A small network was shown many inputs. Here are its activations along a few directions, one row for each input.
In each table, some parts of the input vary, and every possible input appears once, in random order.
A made-up example of a description, with smaller parts first: one of 2 separate values, together with either a single point or one of 11 places around a ring or (one of 4 places along a line, together with one of 8 places around a ring).
Shared parts are said once, and a part with two or three values counts as separate values.

Other details of the inputs vary at random and push rows far along two fixed directions, the same in every table; ignore that.
To show where, the next rows are all for the same input, with only those details redrawn:
[  4 -11  32 -16  -7  -3   2   6  -7   2  -3  -6  11]
[  7  16  -6   9   9 -22   6 -14   4   5   2  16  -5]
[ 10 -10  35 -12  -5  -7   1   8  -5   5  -5  -6  11]
[ 13  17  -3  12  10 -26   5 -12   6   7   0  16  -5]
[-51  -5 -21 -30  -8  19   9 -28 -21 -19  18  11   3]

Rows:
R1: [  1 -20  16  -4  -2  13 -13  17   6   8 -19 -28  -4]
R2: [  0  -5 -21  -2   2  24  -4   5  -5  -7 -10 -18 -13]
R3: [ 11 -10  35 -12  -5  -7   1   8  -5   5  -5  -6  11]
R4: [-11   7  -5   2  -3  26  -4   9   8   2  11  12  16]
R5: [  4  -9  34  -5  -4   8  -4   5   4  -4  -6 -13  12]
R6: [ 11 -17  22  -2   6  16 -11   9   7   7 -22 -27   1]
R7: [-43   2 -28 -23 -10  32   5  -5 -14  -5  24  23  14]
R8: [ 16  16 -27  26  17  14 -11   9  22  21  -9   6  -3]
R9: [ -3   3  -7  -2  -6  12   2   3  -7 -16   5  -3  -3]
R10: [  0 -13  29 -14 -14 -10   1  16  -4   6  -2  -7   5]
R11: [  7  11 -14  22   5 -16   1  -5  14  -5   4   5  -5]
R12: [ 10   3 -29  22  14  -5  -6  -4  15   4 -12 -10 -15]
R13: [ 14   2 -29  25  14   0  -8  -2   8   4  -9  -7 -19]
R14: [ 10 -17  23  -9 -11  -4   1  18 -15   0   3  -9   7]
R15: [ 14  11 -12  15   4 -31   7  -2   6   4   4  11  -5]
R16: [ 17  17 -17   9   2 -18   9   0  -6  -2   5  13 -12]
R17: [ -2  -5  -3   6  -4   5  -2   1  -3 -11   8  -2  -1]
R18: [-58  -5 -24 -19 -12  24   1 -20  -9 -23  17   4  -3]
Q: The inputs of R17 and R13 match in every part but one. If R18 is changed in the same way as R17 into R13, which row does it become?
A: R1
Q: What do these inputs look like to the network?
A: one of 3 separate values, together with either a single point or one of 5 places along a line
Q: List by row number the other rows that have the choice among 3 separate values in common with R16.
A: R3, R7, R10, R14, R15

Rows:
R19: [-34  -1 -32 -12  -5  29   2 -17  -9 -29   7  -6  -9]
R20: [-32  -2 -27 -19  -4   8  12 -28 -20 -21  22  17   0]
R21: [ 32  19  -2  30  14 -26  -3  12  22  27  -8  11   4]
R22: [ 18 -21  25  -1  -8   0  -5  30  -1   8 -14 -28   6]
R23: [ -9 -27  46 -46 -22  18   5  18 -28  -5   1 -16  14]
R24: [-35  -2 -31  -7  -1  20   0 -14   0  -5  17  16   6]
R25: [-32   8 -21  -8  -2   5   9 -30 -18 -21  20  16  -5]
R26: [-38   1 -40  -3  -3  17   0 -16   0 -24  10  -2 -13]
R27: [ -2 -26  26  -5 -13  17 -10  20  -6  -5  -5 -28   3]
R28: [ -3 -26  40 -16   2  -1 -10  -3   7  11 -25 -29   4]
R29: [-29  15 -38 -12   3  22   4 -18  -8  -2  11  23  -5]
R30: [ 27  17  13  26   6 -16  -5  14  30  15  -9   6   4]
R31: [ 31  16   6  22   7 -47   6   4  10  17  -3  10  -2]
R32: [ 17  39 -27  32  19 -14   2 -14  25   5   0  25  -7]
R33: [ -2 -28  30 -15 -12  30  -8  18 -16 -12  -5 -30   6]
R34: [ -9 -19  30 -27 -15  24  -7  26  -5  12  -3 -10  15]
R35: [ 43  10  -3  26  13 -20   0  12   9  13 -15  -8  -8]
R36: [-13 -22  43 -28 -24   6   2  13  -7 -13   2 -17  16]
R37: [ 40  14  -7  20  11 -17  -2  11   7  13 -15  -1 -18]
R38: [ 22  10  15  27   8 -11  -8  12  19  18  -4   6   4]
R39: [ 22  29 -33  31  21 -15   1 -14  18  12   5  28  -5]
R40: [-16   0 -45   1   5  14   2 -19  -8 -16  10   4 -12]
R41: [-32   1 -24 -11  17   8   2 -45  -1  -6  -9   0 -13]
R42: [-43  -1 -16 -11  -9   4   5 -23 -16 -19  21  12  -2]
R43: [  4 -18  40 -23 -17  -7   3  21 -12   6  -4  -7   8]
R44: [ 16 -16  43 -20 -11  -5   7  18 -16   2  -5 -15  18]
R45: [ -2 -38  23 -18 -16  21  -8  23  -8  -5  -4 -29   9]
R46: [ 24   2  10  13   2 -34   2   2   8   8   3  10   1]
R47: [  4  24 -19  23  13   1  -3 -13   9   4   5  20  -3]
R48: [ 33  18  19  16   5 -30   7   0  12  -1  -4   7  -2]
R49: [-32   3 -46  -7  -1  11   0 -12  -8  -8   9   5 -21]
R50: [ 33  18   2  21  15 -13   0  10  13  20  -9   9   7]
Q: What do these inputs look like to the network?
A: one of 2 separate values, together with either a single point or (one of 3 separate values, together with one of 5 places along a line)
Q: The inputs of R40 and R45 match in every part but the choice among 2 separate values. If R47 is changed in the same way as R40 into R45, which row does it become?
A: R38
Q: Which other rows does R25 become when the choice among 2 separate values takes its other values? List them by row number.
A: R42
Q: Which other rows does R42 become when the place on the line of 5 takes its other values? List them by row number.
A: R31, R36, R43, R46

Rows:
R51: [ 40  -5  20  33   4 -11 -13  26  21   4 -20 -28 -10]
R52: [ -6 -18   9  -4 -17  37 -10  30   2 -12   3 -21   9]
R53: [-29  -6 -46 -10   0   4   9 -29 -22 -29   6  -8 -24]
R54: [ 48   0  13  12   9  -4  -8  33  10  34 -21  -7   0]
R55: [-17 -14  36 -16 -16  31  -7  21   4  -1  11  -1  35]
R56: [ -7  22 -44   0   6   0   8  -5  -8  11  14  32  -2]
R57: [ 35  21  -1  12   8 -41  11   4  -2  23   2  26  -4]
R58: [  3 -17  21 -24 -23   5  10  20 -30 -13  15  -4  12]
R59: [  5 -26   8 -18 -16  40  -6  34 -16  -6  -2 -24   8]
R60: [-11  12 -31  -8   8 -29  13 -31 -14  -2   5  19 -20]
R61: [ 18  12   9  33  19 -34  -5 -19  31   5 -15  -3 -10]
R62: [ 22  21  15  11  18 -42   5 -20  14  19 -11  18  -6]
R63: [-20 -17  47 -22 -20  12   1   9  -4  -7  14   0  31]
R64: [-42  18 -32 -17   3  28   5 -20  -5   4  18  33  14]
R65: [-20  15 -35   8  24   9  -5 -32  12  12 -11   9 -13]
R66: [ -7 -15  24 -12 -26  28  -3  36  -7 -14  15 -10  23]
R67: [ 30  -3  32  30  13  -9 -17  12  33  17 -24 -19   2]
R68: [  0 -28  30 -31 -21  -1   7  10 -30 -21   3 -22   1]
R69: [-50   5 -16  -9  -2  -4   6 -43  -1 -24  18  16  -2]
R70: [-17 -25  38 -33  -1  14  -3  -9  -6   3 -20 -25   9]
R71: [ 25  29  13  15  14 -33   7  -7  13  26   0  32   7]
R72: [-36  -5 -42 -21   7   1   9 -36 -19 -10  -1  -2 -21]
R73: [ 44  23 -16  28   4 -18   4  23   3  10   7  18  -3]
R74: [-27  -5 -55  -3   3  23   0 -18 -17 -21   5  -8 -23]
R75: [ 28  10  -3  36   9 -36  -1  -5  19  -8 -11 -12 -22]
R76: [ 39   0  39  20  -7 -41   1  16  10  -6  -6 -12  -6]
R77: [ -9 -18  35 -18 -29   9   5  23 -15 -20  17  -9  19]
R78: [-20  19 -36  23  12  18  -8 -16  25   1   8  18   0]
R79: [-12 -13  19 -22  -1  41 -10  13   3  17 -11  -8  19]
R80: [-10   7 -49   5  18   1  -1 -20  -3   8  -9   3 -24]
Q: What do these inputs look like to the network?
A: one of 5 places around a ring, together with one of 6 places around a ring
Q: The inputs of R62 and R68 match in every part but the place on the ring of 5. If R71 is changed in the same way as R62 into R68, which row does it become?
A: R58
Q: Start at R54 and move only the place on the ring of 5, one step at a time. The first step leads to R59. Which rows follow, in order?
A: R52, R78, R79
Q: Start at R51 and move only the place on the ring of 6, one step at a time. The first step leads to R52. Which rows follow, in order?
A: R66, R77, R76, R75
